These are the activations of a small neural network, seen along a few directions. Each row is one input.
Each table varies a few parts of the input and shows all the possible inputs, shuffled.
Descriptions start from the smaller parts, as in this example, which fits no table here: one of 8 places around a ring, together with either a single point or one of 11 places along a line or (one of 2 separate values, together with one of 6 places along a line).
Shared parts are said once, and a part with two or three values counts as separate values.

Other details of the inputs vary at random and push rows far along three fixed directions, the same in every table; ignore that.

Rows:
row 1: [ 13.7  -0.5 -38.5  49.1 -34.2  -5.0  -3.4  43.7 -39.6 -18.1  14.0]
row 2: [ -9.3  12.7  30.0 -18.1 -28.7 -12.8 -12.1  -8.4 -33.7  -8.2  26.9]
row 3: [ 19.3 -15.5  38.4 -15.3 -63.2  -7.2   4.4  24.7 -54.0 -18.4  31.6]
row 4: [ 10.7 -13.5  10.2   3.8 -46.1   0.2  -2.1  24.8 -44.8 -16.8  18.7]
row 5: [-19.9 -19.2  23.6 -39.6  15.6  -2.4   0.8 -20.4  14.4   8.9  -9.2]
row 6: [ -3.2 -22.9 -18.2  -6.2  23.1 -11.3  11.7  26.7  14.3   3.1 -14.9]
row 7: [ -2.2  39.0 -11.2  40.3  -4.7  11.1 -19.7 -30.2  -1.6   0.2   9.0]
row 8: [ -1.6  55.4 -12.2  24.1  11.3   0.1 -17.1 -17.5   3.9  -0.8  15.1]
row 9: [-16.2  12.2  15.1 -25.1  33.1   5.0  -5.8 -36.1  36.3  14.4 -15.9]
row 10: [-10.8 -40.5  56.3 -46.8  -3.4   5.4   2.5 -30.6   9.3  14.2 -14.0]
row 11: [ -8.1 -24.2 -25.7 -12.9  19.9   2.6   7.7  23.0  10.7  -1.5 -15.4]
row 12: [-13.3 -43.5  53.8 -44.8  -5.6   1.2   4.8 -34.1  10.6  14.7 -12.0]
row 13: [  9.2  57.3 -29.9  58.7  14.6  16.1 -18.6 -22.0  15.6   3.1   2.4]
row 14: [ -3.4 -23.1  33.3 -27.6   5.3  10.4   3.7 -22.5  19.5   9.7 -18.6]
row 15: [ 17.8  -7.7  -6.7  14.3 -55.6  -0.2  -1.6  39.1 -53.0 -21.2  25.1]
row 16: [-11.4  48.4 -17.6  27.4   7.1  -5.6 -21.7 -23.3   0.5   3.4  13.6]
row 17: [  6.2  20.0  32.4 -22.8 -26.8 -13.3  -2.9  -5.1 -27.1  -9.5  31.4]
row 18: [  9.8 -25.0 -44.1  25.2  13.4  11.4  31.2  31.8   6.3   3.9 -16.6]
row 19: [ -4.2  11.2 -10.6  22.2  45.5  12.2  -4.4 -36.2  53.4  24.4 -29.1]
row 20: [ -6.3 -21.7 -20.2  -9.1  20.9  -5.5   9.7  25.9  12.9  -1.8 -19.1]
row 21: [  5.1  -6.9 -41.7   8.7  39.1  -0.2  11.9  30.1  24.6  -0.7 -19.7]
row 22: [ 12.6   9.1 -33.9  49.1 -22.3  -4.1  -2.4  30.0 -22.1 -14.4   6.4]
row 23: [ -0.2  31.0  26.9  14.6 -21.2   2.5 -15.9 -34.0 -10.9  -1.6  13.9]
row 24: [  3.7 -29.1  -8.4 -12.0   6.6 -19.0  16.8  36.4  -4.2  -5.9  -3.9]
row 25: [ -2.4  28.0  11.7  15.3 -12.5  13.1 -17.0 -35.7  -4.3   1.1  11.1]
row 26: [  6.7 -20.6 -34.2  -5.5  16.5  -2.1  14.1  45.4   8.0  -3.8 -11.9]
row 27: [ 16.7 -35.6  -2.5  -2.4  -2.5   2.1  17.2  31.9  -3.2  -6.7 -11.0]
row 28: [  8.5 -28.5 -17.8  -0.9   7.5  12.1  11.4  20.0  17.0   2.2 -24.1]
row 29: [ 15.7  59.2 -32.1  55.5  13.8  14.8 -14.5 -23.2  17.9   3.5   4.8]
row 30: [ -7.5  35.2  28.1 -18.1 -24.2  -3.6 -18.7 -28.3 -21.2  -1.5  29.6]
row 31: [ 11.2 -14.4  17.2  -6.2 -57.3   0.1  -0.1  19.2 -48.9 -17.8  26.3]
row 32: [ -5.4 -10.4 -74.8  32.7  33.2  -2.2   6.2  40.8  17.4  -2.2 -20.8]
row 33: [ 10.1 -31.5 -12.3   9.2  16.7  -1.5  15.5  17.6  17.7   4.6 -21.6]
row 34: [-10.3  39.4   7.1   0.5  -1.8   0.6 -19.8 -26.7  -6.0   0.6  16.8]
row 35: [ -0.3 -18.3  16.2  -7.5  19.3   7.7   4.6 -14.9  25.7  12.7 -20.7]
row 36: [-19.3  -1.9  31.1 -48.4  18.2   6.0  -4.7 -43.6  26.6  16.7  -6.5]
row 37: [ -4.3 -33.3  17.3 -34.5   5.2 -12.1  12.7  21.2  -1.8  -1.3  -5.8]
row 38: [ -3.0 -30.6  10.8 -42.0  -2.0  -5.4  12.1  20.0   0.6  -2.2  -7.3]
row 39: [ -1.3 -26.9 -14.1 -16.3   1.2  -6.8  31.8  32.5 -12.8  -1.5   1.9]
row 40: [-19.6   8.7  15.2 -20.0  32.3  -4.4  -5.2 -38.3  36.7  17.7 -15.7]
row 41: [ -0.2  54.2 -10.6  27.3  13.9  -6.9 -13.8 -19.5   3.4  -1.9  15.4]
row 42: [  6.8  24.1  42.7   4.1 -21.1  -2.9  -9.4 -34.1 -14.2  -1.3  20.0]
Each input here is: one of 2 separate values, together with either a single point or (one of 4 places along a line, together with one of 5 places along a line).
Question: Changing only the choice among 2 separate values turns row 3 into row 26. The same change can be made to row 35. Which row results?
Answer: row 37
Question: Changing only the choice among 2 separate values turns row 17 into row 29. The same change can be made to row 8. Which row results?
Answer: row 13
Question: Which other rows does row 27 become when the choice among 2 separate values takes its other values? List them by row number.
Answer: row 21
Question: Which other rows does row 20 become when the choice among 2 separate values takes its other values? List them by row number.
Answer: row 23
Question: Which other rows does row 34 become when the place on the line of 4 takes its other values? List them by row number.
Answer: row 2, row 16, row 30
Question: A walk changes only the place on the line of 5. It starts at row 12 and steps to row 1. List the rest of the walk in order.
Answer: row 22, row 19, row 33

Rows:
row 43: [ -6.5   8.9 -55.5  31.4  22.3 -11.0  -4.7  39.5   7.3 -17.2 -18.4]
row 44: [ 21.5 -33.9 -34.2 -17.1   7.2  -2.0  26.3  69.0 -13.3 -20.6   6.7]
row 45: [ -2.3  46.3 -84.9  67.7 -12.6 -13.9  -7.3  40.2 -16.6 -16.5  20.4]
row 46: [ 12.3  27.3 -22.3  37.5 -51.4   7.1 -12.0   4.8 -31.4 -10.4  23.2]
row 47: [ 43.5 -17.0 -16.7  16.2 -70.4   0.7  19.1  76.7 -72.6 -26.1  34.6]
row 48: [  1.4 -28.4 -28.6  24.4  51.2  11.9  16.5  17.3  60.2  11.7 -53.5]
row 49: [ 25.4 -26.3 -17.2 -12.2 -45.4 -24.5  21.8  83.3 -61.2 -41.6  29.6]
row 50: [ -8.1 -72.9 -13.8 -27.7  29.2 -21.5  15.1  56.9   2.5  -4.7 -32.8]
row 51: [ 11.8  25.2 -13.3  16.3  19.6  19.3   3.6 -31.0  37.6  20.2 -22.6]
row 52: [ -6.6 -23.8  61.7 -45.9  17.9   4.7  18.3 -58.9  48.6  33.0 -29.2]
row 53: [ 14.3   1.3 -15.2  25.2   5.1  13.7   2.4  19.3  13.1  -4.4 -19.7]
row 54: [ -5.3  14.5  52.1 -14.9 -57.6   6.6 -28.7 -44.1 -35.4  -6.4  25.8]
row 55: [-20.0  36.1 -47.1  55.5  57.1  26.3 -25.7 -60.8  72.4  26.4 -40.0]
row 56: [  5.0  67.2 -11.2  36.6  -8.4 -18.7  -9.6 -12.7 -15.5 -18.5  37.9]
row 57: [-16.2 -34.2 -63.6  13.2   4.7   5.2  47.9  71.0 -43.7 -22.1  -1.6]
row 58: [ -1.5 -17.9   3.9 -54.7  46.4  10.9  19.6  -8.5  45.4  26.1 -23.9]
row 59: [ -4.1  10.7  97.8 -51.8 -31.8 -35.5  -4.0 -45.4 -40.3  -5.0  51.5]
row 60: [-24.3 -44.4  56.6 -39.1  23.9   5.3 -10.2 -66.3  35.6  34.1 -26.4]
row 61: [ -2.6  46.2  70.4 -31.2 -60.8 -32.4  -4.5 -32.4 -50.3  -8.7  55.4]
row 62: [ -9.5  82.0 -64.6  52.6  20.8  18.8 -41.5 -19.9   6.3  -1.5  20.3]
row 63: [-28.9 -32.5  21.5 -22.1  30.8  32.8  33.9 -47.9  20.2  22.2 -27.9]
row 64: [  4.5 -47.6 -44.2  21.0  -9.7   0.9  20.2  44.2   6.3  -0.3 -21.7]
row 65: [-15.2  47.9 -36.5  47.0   3.7 -15.2 -32.8 -10.0 -19.3  -2.8  24.5]
row 66: [-10.2 -81.0  19.4 -59.4  22.3 -19.3  35.9  54.3  21.5  -2.7 -34.8]
row 67: [ 17.7  25.8  82.5   5.2 -65.3 -21.9 -11.2 -38.9 -63.6 -13.8  61.9]
row 68: [  7.2  53.9 -53.6  58.0  11.0  34.1 -20.6 -27.4  24.8  14.7   3.8]
row 69: [  5.5 -48.8 -12.6  17.7  13.7  -2.6   3.2  29.0   2.7  -1.2 -30.8]
row 70: [ 13.5  40.9   8.1  59.8 -18.6  -8.0 -16.1  -4.1 -24.0  -6.7  21.9]
row 71: [ 11.0  -0.4  21.0 -10.8  20.7  16.1   4.8 -39.8  35.8  10.2 -17.4]
row 72: [  5.0 -14.6 -34.8  39.2   7.6   4.9  -2.1  25.7  11.0 -10.2 -29.9]
row 73: [ 11.0 -25.8 -38.5  -5.0 -12.1  -1.8   2.4  80.7 -36.3 -30.0   3.1]
row 74: [ -4.3  12.2  12.2   6.2   5.5 -25.9  -3.6  15.5 -14.1  -4.5  14.8]
row 75: [-12.0 -92.6  12.8 -93.1  15.7   4.2  30.6  33.6  21.5  15.6 -25.4]
row 76: [-19.7  32.6  20.7 -18.7  70.7  -6.1  -2.3 -75.5  66.2  45.4 -20.8]
row 77: [-17.1 -10.0   7.9 -36.5 -14.0  -5.5 -12.5  -0.3 -13.5  -5.9   4.9]
row 78: [ 23.7 -81.0  13.2 -18.3 -30.9 -13.4  40.0  63.3 -25.9 -22.8  -5.9]
row 79: [ -9.0 -46.5   5.6 -32.4  29.4  34.3  -3.4 -23.4  42.3  22.5 -35.6]
row 80: [  1.5  20.5 -28.9  -8.6  32.1   0.4   9.2  -2.0  31.9  13.2 -17.3]
row 81: [  7.2   7.9  63.8 -23.7 -44.7  13.6 -23.2 -27.7 -34.4  -9.5  22.7]
row 82: [ -0.6  60.2 -23.7  29.5 -17.6  -6.3 -30.8   6.9 -28.5 -25.0  20.0]
row 83: [ 24.5  20.3 -41.5  40.1  36.6  31.0   2.7  -6.0  35.0   4.3 -11.2]
row 84: [ -2.2  43.9 -25.1  63.7   2.3   4.2 -20.5 -38.5   9.2  17.3  10.8]
row 85: [-22.5  -6.5  92.0 -88.4  16.3  -4.3  -1.1 -54.5  31.2  17.3 -10.4]
row 86: [ 11.2 -10.7 -38.7  30.0   6.2  16.3  -6.5  27.0   9.1 -10.7 -31.8]
row 87: [ 11.3  58.6 -25.7  67.8  27.1   4.9 -11.0 -41.4  25.4  23.5  -2.1]
row 88: [  8.6  -5.7  24.6  -9.4  15.3  26.0   1.3 -10.9  25.0   9.4 -14.2]
row 89: [ 11.3 -67.9  14.2 -56.0 -17.8  -8.7  28.8  87.1 -31.8 -21.8   3.7]
row 90: [-26.7   0.9  35.8 -33.8  11.6 -17.3  -7.2 -46.6  14.3  25.0   8.9]
row 91: [-23.4  39.1  36.6 -11.1 -44.0 -21.0 -29.9 -34.1 -38.8 -11.9  43.0]
row 92: [-11.6  39.9  57.8 -39.8 -70.7 -17.6 -20.4 -36.5 -52.2  -8.6  56.0]
Question: Changing only one part turns row 80 into row 51. The same change can be made to row 76. Which row results?
Answer: row 87
Question: Changing only one part turns row 81 into row 73. The same change can be made to row 86. Which row results?
Answer: row 82
Question: What do these inputs look like to the network?
Answer: one of 2 separate values, together with either a single point or (one of 4 places along a line, together with one of 6 places around a ring)
Question: Which other rows does row 49 become when the choice among 2 separate values takes its other values? List them by row number.
Answer: row 71
